These are the activations of a small neural network, seen along a few directions. Each row is one input.
Each table varies a few parts of the input and shows all the possible inputs, shuffled.
A made-up example of a description, with smaller parts first: one of 6 places along a line, together with either a single point or one of 9 places around a ring or (one of 2 separate values, together with one of 8 places around a ring).
Shared parts are said once, and a part with two or three values counts as separate values.

Other details of the inputs shift rows strongly along two fixed directions, in all tables alike. That doesn't count.

Table:
x1: [ 25  -2  -5   7 -13   1   4  12 -18   8  10  -3]
x2: [ 63 -49  -9   5  -6 -31  45  22  10  -2 -23 -30]
x3: [ 22  55  32  -8  27 -31 -15  15 -30   4  20 -45]
x4: [ -4   8 -10 -18   0  -2  -4 -10  19   4  16  -2]
x5: [ 17  49  25  15  -3 -10 -27  19 -61  20  38 -21]
x6: [ 29   1  -5   4 -12   2   6  14 -11   7   5  -5]
x7: [ -7 -65 -33 -25   4   8  35 -25  61 -24 -23   2]
x8: [ 32  -2  -2   3 -11   0   9  17  -7   8   2  -4]
x9: [-88  23 -20 -42  18  37 -34 -57  46 -12  36  28]
x10: [-14  -3  -4  -5   6  34  -9  -3 -14 -12   1  10]
x11: [  7  50  31   1  24 -27 -24   9 -43   6  33 -41]
x12: [ 18  56  25   9   2 -27 -29  16 -51  24  44 -31]
x13: [-95  26 -25 -39  18  34 -38 -60  27 -16  47  28]
x14: [  3  16  15  34 -15 -46   8   8   6  18 -31  16]
x15: [-13  -7   1  -7   6  36  -9   1  -3 -10  -5  10]
x16: [-33 -78 -22  10  -9 -15  43 -26  83 -21 -71  38]
x17: [ 18   1  10 -12  16 -16   9   3  11  -5  -3 -27]
x18: [-92  10 -13 -32  26  67 -38 -45  16 -29  18  36]
x19: [ 15  -9   2   8  -1  18   1  13 -29  -5  -2  -1]
x20: [  6 -79 -11  40 -30   1  42  15  34  -5 -85  45]
x21: [  7  39  28  15   7   7 -29  18 -66   8  25 -16]
x22: [ 31   8  -7  -3  -7 -17   6   9   1  11  11 -15]
x23: [ -4   0  -6 -10  -5  18  -3  -3   9   1   8   9]
x24: [ 57 -48   3  53 -42 -41  52  40  10  20 -70  18]
Description of these inputs: one of 4 places along a line, together with either a single point or one of 5 places along a line.
Question: Changing only the place on the line of 4 turns x23 into x17. The same change can be made to x24. Which row results?
Answer: x16
Question: List by row number the other rows that have the place on the line of 4 in common with x14.
Answer: x4, x9, x12, x13, x22
Question: Which other rows does x11 become when the place on the line of 5 takes its other values? List them by row number.
Answer: x2, x3, x7, x17

Table:
x25: [ 46 -76 -37  -7 -25 -17  50   2  47   1 -17  -8]
x26: [-12  11   8   9  -1 -20   0  -4  13   5 -13   9]
x27: [ 67  39  31  10   9 -22  -8  43 -64  13  18 -50]
x28: [  3  44  13 -15  20   5 -23   3 -29   0  33 -26]
x29: [-45  -7 -24 -36  11  20  -8 -39  40 -14  27  10]
x30: [-50  15  -6  13 -16  23 -20 -17  -3   7   2  46]
x31: [-24  66   7  -9   2  25 -51  -6 -48  15  64   1]
x32: [-27  -3  11   7  11  13  -8  -2  -6 -11 -17  10]
x33: [-38  29  12  -1  10  -3 -18 -11   6  -2  -3  11]
x34: [ 71 -20  12  38 -25 -60  38  36  -3  23 -35 -17]
x35: [ 30  -2  14  21  -5 -22  14  24 -11   4 -30  -6]
x36: [  7  -8  11  17   1  -6   8  13  -9  -4 -27   3]
x37: [-21 -28 -14 -22  13  38  -1 -19  10 -22   7   2]
x38: [ -7 -61 -37 -26  -6  25  27 -24  57 -16  -8  14]
Question: Changing only one part turns x28 into x35. The same change can be made to x37. Which row results?
Answer: x32
Question: What is each input in this table made of?
Answer: one of 2 separate values, together with either a single point or one of 6 places along a line
Question: Which other rows does x29 become when the choice among 2 separate values takes its other values? List them by row number.
Answer: x26

Table:
x39: [-22  39  10 -12  20  22 -29  -4 -27  -7  26  -5]
x40: [-29 -55 -27   7 -15   0  23 -24  48 -10 -30  33]
x41: [ 57 -61 -31  -7 -26  -3  39  11  21   4   3 -12]
x42: [ 88 -13  -1  10 -25 -26  29  42  -7  23 -10 -25]
x43: [ 18  28  18  -1  10  -5 -13  15 -26   4  12 -20]
x44: [-79  -3 -12  -8   4  29 -22 -41  22 -13   5  40]
x45: [-57   2 -13 -24  18  12 -14 -42  18 -17  25   7]
x46: [  3 -23  -6  16 -15   4  10   8  -8   2 -17  16]
x47: [ -1  26  19  20  -2 -13 -14  10 -30  10   3   1]
x48: [  6 -11  -2  -3   0   6   6   2  10  -5 -13   5]
x49: [ 67 -50  -6  11 -16 -14  34  26  -7   5 -14 -24]
x50: [-34 -47 -27 -18  -2  32  12 -28  52 -19 -20  30]
x51: [-10 -34 -28   0 -22   9  11 -16  30   5  -3  27]
x52: [-20 -12 -11 -17   8  21  -3 -16  17 -12   2   8]
x53: [  0 -13   1   7  -7   3   9   3  11   0 -19  12]
x54: [ 11 -69 -31  -9 -10  -2  41 -11  53 -13 -33  10]
x55: [  0 -34 -12  -8   1  -2  15 -11  18  -6   1  -7]
x56: [ 69 -20   7  17 -14 -15  27  39 -13   8 -27 -16]
x57: [ 19  69  36   5  20 -18 -34  18 -68  13  43 -41]
x58: [ 18  74  41   4  22 -23 -32  24 -54  15  30 -39]
x59: [-80  44   9 -14  21  22 -38 -34  10  -9  17  23]
x60: [ 22 -11  -2  -1   0 -20  16   6   8   0 -11 -14]
x61: [ 75  -7  13  22 -12 -47  31  40 -11  14 -29 -29]
x62: [-19  67  25 -10  25  10 -41   1 -41   0  35 -16]
x63: [ 83 -16  15  19 -10 -43  31  44 -16  16 -22 -38]
x64: [ 84 -26  10  19 -13 -35  30  41 -27  16  -8 -41]
x65: [-32  -1   1   9  -2   0  -9 -12   5   0  -4  18]
x66: [  4 -73 -31 -12  -9  15  34 -12  52 -14 -28  14]
x67: [-33 -49 -25  -7  -9  33  16 -22  46 -15 -26  38]
x68: [-56  48  -9 -38  17  29 -40 -32   8  -5  53   5]
x69: [-35  56  23   0  15   6 -32  -6 -21   1  15   6]
x70: [-77  47 -14 -40  19  38 -42 -46  22  -9  44  23]
x71: [-27 -54 -24   4 -17  21  16 -17  32 -10 -25  36]
x72: [ 66  16  23  17  -1 -48  13  35 -42  16   8 -47]
x73: [-67  19 -10 -28  22  47 -32 -34   7 -20  26  17]
x74: [-18 -21  -7   3  -4  -2  13 -10  32  -5 -24  17]
x75: [  8 -15  -6  -1  -2  16   7   7   3  -5 -12   5]
x76: [-10 -31 -11  12 -15  13   9   0   3  -2 -18  22]
x77: [ 56   5  -1  -3 -11 -16   8  23 -24  15  31 -33]
x78: [ 56  19  20  17  -3 -13   5  41 -41  12  -8 -23]
x79: [-10  47  16  -6  18  12 -33   2 -49   0  41 -23]
x80: [-30 -36 -21  -3  -5   4  19 -23  50 -13 -28  28]
x81: [ 34  61  23  11  -4 -22 -16  25 -38  26  21 -19]
x82: [ 38 -61 -17   0 -12 -13  42   9  34  -4 -33  -5]
x83: [ 50 -53 -13   5 -15   1  30  16  -1  -1 -12 -14]
x84: [-50  63  20 -14  26   9 -42 -17 -11  -3  26  -1]
x85: [-83   9  -8  -8   9  22 -26 -41  20 -12   9  36]
x86: [ 32 -47  -6  28 -23 -27  34  16  14   7 -38   6]
x87: [ -2 -13   1   8  -5  -3  10   2  15   0 -20  10]
x88: [-23  75  32   8  18 -22 -32   1 -30   7  16  -9]
x89: [ 70 -21   8  18 -14 -15  26  40 -13   9 -27 -17]
x90: [-33 -49 -27  -7 -10  37  16 -19  40 -16 -26  38]
x91: [  1  76  33  -3  23  -1 -40  13 -55   6  35 -25]
x92: [ 46  24  21  15   0 -40   9  29 -21  12 -12 -27]
x93: [  6 -14 -16   6 -20  -2   5  -4   9  11   2  15]
x94: [-25  21  11   4   7  -7  -9  -7   6  -1  -5   8]
x95: [-92  16 -26 -34   9  47 -29 -57  45 -11  27  44]
x96: [ 20  -3   6  14  -9   3   9  20 -14   4 -16   4]
x97: [ 40 -73 -42 -17 -26  11  43   1  49  -3 -13   6]
x98: [-29  39  17  10   5   3 -29  -2 -32   4  14   9]
x99: [  5 -42 -17  -8  -2   5  17 -10  17  -8  -2  -4]
x100: [-82  10  -6  -5  11  14 -24 -41  24 -11   6  32]
x101: [-33  59  22  -8  23  -7 -32  -8 -13   1  18  -9]
x102: [ -2  40  16  -5  16   5 -27   2 -43   1  36 -22]
x103: [-32 -45 -26 -17   0  24  15 -26  54 -18 -22  27]
x104: [  2 -18  -4   6  -8  10  12   3   9  -3 -20  16]
x105: [ 12 -10   2  24 -12 -29  13   8  -1   6 -19   3]
x106: [ 23  68  33   7  18  -9 -33  24 -77  11  42 -41]
x107: [ 30  14  16   9   2 -27   7  20  -9   7 -12 -18]
x108: [ 10  50  28   2  18 -25 -22   9 -45   9  33 -36]
Question: What is each input in this table made of?
Answer: one of 2 separate values, together with one of 5 places along a line, together with either a single point or one of 6 places along a line
Question: Changing only the place on the line of 5 turns x74 into x55. The same change can be made to x59. Which row results?
Answer: x64
Question: Which other rows does x88 become when the choice among 2 separate values takes its other values? List them by row number.
Answer: x80
